A small network was trained on made-up records. Each row is its average activation on records with the value named, seen along a few directions.
Related values have similar rows: they may be neighbours, one step apart, or belong to one group.
(in the rows, 500 means zero)
Random noise pushes rows far along 12 fixed directions. That doesn't count. These rows show it; they differ only by the noise:
[510 462 290 542 576 315 514 392 577 424 558 562 645 432 541 552 413 375
 727 533 455 538 287 596 491]
[594 463 627 519 249 556 550 430 400 404 589 250 489 587 566 459 517 690
 311 377 292 554 642 295 412]
[399 503 737 499 462 572 478 214 480 622 637 335 312 452 432 656 669 579
 342 333 497 484 408 591 557]
[644 547 493 527 522 558 485 561 480 544 444 512 482 591 578 463 514 543
 581 504 717 566 550 486 427]
[432 325 505 482 557 402 793 482 482 516 343 433 600 418 485 469 472 602
 638 375 392 460 512 559 788]
[270 631 445 589 242 494 236 574 708 376 558 479 732 527 479 519 601 272
 429 632 631 635 642 312 384]
[600 518 385 616 344 461 422 492 467 412 403 491 695 709 660 558 382 495
 628 443 700 548 689 430 464]
[575 290 533 580 539 482 782 492 376 552 516 342 324 415 583 387 499 795
 497 355 368 521 386 511 581]
[770 499 322 623 691 551 709 579 454 451 380 436 645 555 735 362 321 510
 373 418 228 454 571 341 516]
[256 380 533 273 426 500 309 504 441 645 246 471 423 497 270 580 677 449
 640 545 604 422 852 663 544]
[535 564 485 676 728 629 420 187 507 564 552 351 456 622 658 643 478 310
 276 398 546 479 428 552 458]
[664 644 482 509 282 404 352 722 377 390 670 797 546 598 540 448 417 401
 444 639 517 364 543 547 560]
[514 451 255 616 525 273 454 445 524 480 551 704 603 472 564 541 354 396
 833 546 578 419 407 681 585]
[429 602 453 679 372 446 288 498 586 612 713 688 407 397 501 510 549 482
 560 536 603 386 518 563 515]


N, 15 values:
n10: [273 300 305 493 639 401 407 295 499 494 477 429 447 443 490 591 537 384
 580 566 381 459 401 663 385]
n8: [317 436 646 152 541 581 506 394 674 601 148 298 645 491 233 558 647 463
 804 452 531 601 794 432 469]
n4: [586 767 621 477 393 614 229 141 685 527 751 398 575 551 382 649 580 483
 439 477 463 608 604 310 163]
n3: [241 304 410 624 445 427 489 405 632 457 541 351 461 324 415 507 508 482
 519 487 394 622 423 432 475]
n12: [334 415 412 660 378 454 392 571 522 492 701 488 366 392 486 372 443 653
 494 567 428 533 581 421 387]
n11: [207 564 573 521 527 512 537 497 680 444 542 460 630 473 403 419 487 364
 502 640 523 521 592 404 602]
n2: [421 415 808 424 508 566 588 401 348 483 661 461 268 661 457 454 517 550
 483 589 653 436 450 619 579]
n15: [881 448 224 537 424 446 392 520 268 397 454 491 429 683 672 614 310 644
 464 429 434 585 530 474 231]
n13: [510 507 498 601 624 652 508 402 585 602 325 397 473 474 621 591 467 602
 412 310 488 450 488 422 385]
n14: [598 654 592 551 675 682 525 421 685 668 632 519 352 423 514 333 547 474
 627 554 497 387 539 419 432]
n5: [462 460 418 419 424 461 401 542 384 392 294 480 669 616 507 690 498 370
 283 447 436 478 553 534 554]
n6: [479 493 542 360 518 507 448 315 458 510 336 365 593 631 457 614 490 456
 501 462 427 483 788 498 443]
n9: [234 459 416 464 559 549 417 613 516 480 349 424 524 370 449 562 512 379
 227 504 326 522 440 460 440]
n7: [643 516 330 473 754 440 632 540 634 375 458 617 710 503 543 438 294 404
 883 598 751 727 230 487 418]
n1: [363 483 469 642 599 671 655 659 666 551 286 349 518 496 546 274 621 479
 403 557 587 536 683 263 544]
A value of N combines one of 5 hidden first parts with one of 3 second parts; all combinations occur once.
Q: n10 and n6 share the first part; n10 and n13 share the second. Which value has the first part of n13 and the second part of n6?
A: n9
Q: n3 and n8 share the first part; n3 and n12 share the second. Which value has the first part of n12 and the second part of n8?
A: n11

C, 15 values:
c5: [512 466 546 475 419 392 645 458 528 385 705 555 562 386 434 407 372 582
 518 497 127 344 531 461 624]
c4: [461 369 463 643 319 605 469 659 455 510 477 255 366 554 594 322 633 711
 418 533 604 670 710 276 242]
c15: [396 382 267 573 495 553 358 702 518 507 329 383 430 485 551 487 631 461
 396 579 630 717 485 426 251]
c13: [281 364 533 491 584 517 449 327 454 452 479 370 469 655 459 420 415 233
 549 659 488 412 717 571 554]
c2: [569 426 587 670 444 480 665 299 417 415 660 389 510 543 618 542 313 646
 369 319 346 439 425 470 643]
c10: [340 240 480 511 448 366 540 556 226 454 536 514 310 450 457 548 499 521
 263 512 345 469 330 722 721]
c6: [430 538 544 690 394 588 423 672 380 519 558 529 360 451 594 454 485 643
 117 407 399 374 604 465 559]
c7: [404 403 524 557 558 446 706 432 419 416 513 489 526 547 549 553 381 434
 492 389 512 454 273 611 732]
c8: [352 376 443 690 516 416 585 511 563 614 646 472 255 185 574 524 636 684
 456 410 513 576  78 562 495]
c3: [644 617 650 367 587 614 414 482 560 696 545 542 323 503 415 431 616 486
 679 600 671 485 513 537 382]
c14: [437 486 492 422 498 480 485 541 591 500 560 459 452 446 471 447 611 497
 557 596 482 569 412 485 375]
c1: [391 474 486 610 353 379 379 440 465 508 743 642 388 466 511 533 434 575
 576 505 463 265 520 591 545]
c12: [666 451 535 348 282 476 507 667 333 307 429 473 635 634 439 439 438 551
 422 554 375 577 631 376 445]
c11: [671 605 378 484 575 527 333 609 489 523 498 601 441 547 517 422 492 447
 472 646 551 594 530 467 265]
c9: [425 358 360 599 550 406 553 308 515 614 385 462 492 426 516 605 503 579
 720 345 525 449 519 619 609]
A value of C combines one of 5 hidden first parts with one of 3 second parts; all combinations occur once.
Q: c6 and c2 share the first part; c6 and c14 share the second. Which value has the first part of c14 and the second part of c2?
A: c3
Q: c4 and c9 share the first part; c4 and c11 share the second. Which value has the first part of c11 and the second part of c9?
A: c10

Z, 15 values:
z6: [516 599 409 602 412 485 374 411 549 477 565 575 554 554 614 622 405 496
 493 458 547 485 518 447 391]
z15: [503 393 460 540 503 502 607 482 470 493 363 347 635 567 587 520 462 568
 500 381 441 495 586 422 541]
z8: [613 559 489 627  86 356 371 341 479 378 696 622 606 555 625 772 397 714
 689 282 660 571 298 504 476]
z11: [357 361 515 508 581 494 594 562 523 475 483 430 448 410 465 416 538 415
 528 580 534 563 326 537 542]
z1: [305 458 554 433 485 485 492 686 492 479 461 569 449 485 414 430 544 411
 504 645 640 499 522 580 569]
z2: [527 537 440 525 380 407 391 571 522 424 546 613 616 485 478 556 453 512
 654 537 679 598 426 522 454]
z7: [620 516 613 397 484 481 655 648 396 467 463 555 511 486 458 465 549 544
 374 492 482 538 359 535 601]
z5: [541 598 468 438 554 564 402 560 523 482 438 511 543 524 499 613 522 454
 380 473 615 647 397 490 392]
z3: [510 421 480 473 560 569 495 643 494 622 323 534 351 450 480 393 520 565
 582 509 555 455 667 504 452]
z14: [423 508 442 693 457 432 581 530 558 447 654 512 535 405 567 464 470 564
 443 457 485 575 357 419 576]
z13: [610 393 383 631 727 479 629 693 441 545 404 593 396 530 604 322 447 503
 536 592 615 466 445 577 618]
z10: [624 543 562 551 586 422 661 501 453 471 723 595 432 458 556 499 510 513
 508 535 555 525  78 637 604]
z4: [548 464 267 451 523 390 442 527 503 521 403 574 515 471 480 510 493 516
 733 520 509 503 538 566 401]
z12: [590 511 413 411 518 564 483 617 427 503 284 520 540 581 531 499 467 634
 550 477 573 517 655 436 348]
z9: [368 491 465 352 644 598 473 577 582 549 306 339 509 508 451 429 663 336
 458 657 538 653 573 457 363]
Z is arranged as 5 separate groups.
Q: Which other values are in the same group as z2? Give them in the order they are listed.
A: z5, z14
Q: Which other values are in the same group as z7? Give them in the order they are listed.
A: z13, z4
Q: Which other values are in the same group as z15? Give them in the order they are listed.
A: z10, z9
Q: Which other values are in the same group as z6? Give them in the order they are listed.
A: z1, z12
